Each row below is a small network's average activation on inputs in which a field has the value named, seen along a few directions.
Related values have similar rows: they may be neighbours, one step apart, or belong to one group.
In the rows, 128 means zero.

Other fields shift rows strongly along two fixed directions, in all tables alike. That doesn't count.
To show where, the next rows are all for the same value of a field, averaged over different records:
[170  64 100 140 103  91  86 201 164 119 147 227]
[139 151 132 105 160 142 136  87 136 137 125  73]
[155  94 110 129 131 100 104 179 149 137 151 167]
[168  83 174 169 136 114 128 189 176 181 155 107]
[170  64 145 149 115 107 106 214 165 151 150 170]
[121 123  25  71 107 109  75 108 126  66 113 222]
[159 106 155 134 135 132 126 160 146 137 143 138]
[133 149 159 111 154 147 143 116 127 147 136  84]

E, 12 values:
e12: [124 147 102 113 129 163 131  89 131 136 137 126]
e2: [112 157 120 108 111 143 158  89  88  90 103  89]
e6: [103 145 155 119 141 148 144  86  99 133  98 141]
e7: [107 118 157 169 152 142 153 131 134 156 106  88]
e9: [136 132 153 137 131 147 134 158 136 166 153 129]
e1: [132 137 201 139 166 151 156 132 141 184 142  31]
e8: [ 87 135  58  83  94 107 113  96  99  60 130 172]
e4: [ 94 182  96 118 112 137 110  43  81  98 105 103]
e11: [127 168 171 151 108 120 137 126 132 172 120  78]
e3: [131 104 150 170 127 129 131 159 129 116 113 169]
e10: [ 92 168 120 121 124 130 155  75 101  88 114  84]
e5: [ 99 130  76 124 123 101 134 121 100  89 118 163]
The values of E form 4 separate groups.
- List the group mates of e5, in the order listed. => e2, e8, e10
- List the group mates of e11, in the order listed. => e4
- List the group mates of e7, in the order listed. => e6, e3

S, 12 values:
s11: [ 95 161 104 134 106 112 147 104  95  93  90 140]
s2: [184  70 157 128 130 118 107 195 174 193 166 136]
s4: [ 88 170  79  94 118 140 129  59  89  92 123 138]
s3: [156 162 193 142 144 141 135 121 153 161 161  28]
s10: [112 118 162 133 181 156 139 112 148 175 116  99]
s12: [122 105 145 138 131 159 157 150 125 120 100 146]
s6: [161  75 116 125 115  87  99 220 163 115 179 172]
s1: [102 126 108 114 112 115 149 127  98 102 135 107]
s8: [116 146 111 150  95 102 116 125 110 111 148 123]
s7: [115 130 159 111 174 161 179 115 138 132 112  59]
s5: [155 147 105 103 114 119  84 106 121 131 114 199]
s9: [129 126  98 164 119 126  96 103 121 111  92 189]
The values of S form 4 separate groups.
- List the group mates of s5, in the order listed. => s9
- List the group mates of s1, in the order listed. => s11, s4, s8
- List the group mates of s3, in the order listed. => s2, s6

B, 14 values:
b11: [120 138 144 118 165 157 145  84 136 141 115  89]
b3: [110 141 101 134 107 108 125 128 116  92 112 164]
b6: [142 118 164 158 135 130 147 167 132 161 165  85]
b13: [132  87  86 134  87 103 117 174 130  93 124 224]
b1: [125 125 173 141 160 160 150 122 144 176 125  90]
b14: [150 114 222 197 146 136 163 170 140 208 132  71]
b4: [175  88 153 142 125 119 109 203 166 165 156 145]
b2: [149  91 170 163 127 122 143 186 132 162 128 133]
b10: [ 91 200 130  75 147 153 144  43  99 100 107  22]
b9: [138 139 115 102 120 134  98 110 132 110 127 148]
b5: [129 108  88  97 138 116 104 125 136 112 134 171]
b7: [136 113  55 122  83  93  86 140 120  89 150 225]
b12: [109 156 103 132 121 126 126  94 109 106 104 135]
b8: [ 87 173  87  77 131 137 134  47 101  77 111  89]
The values of B form 3 separate groups.
- List the group mates of b4, in the order listed. => b11, b1, b9, b5
- List the group mates of b12, in the order listed. => b3, b13, b14, b2
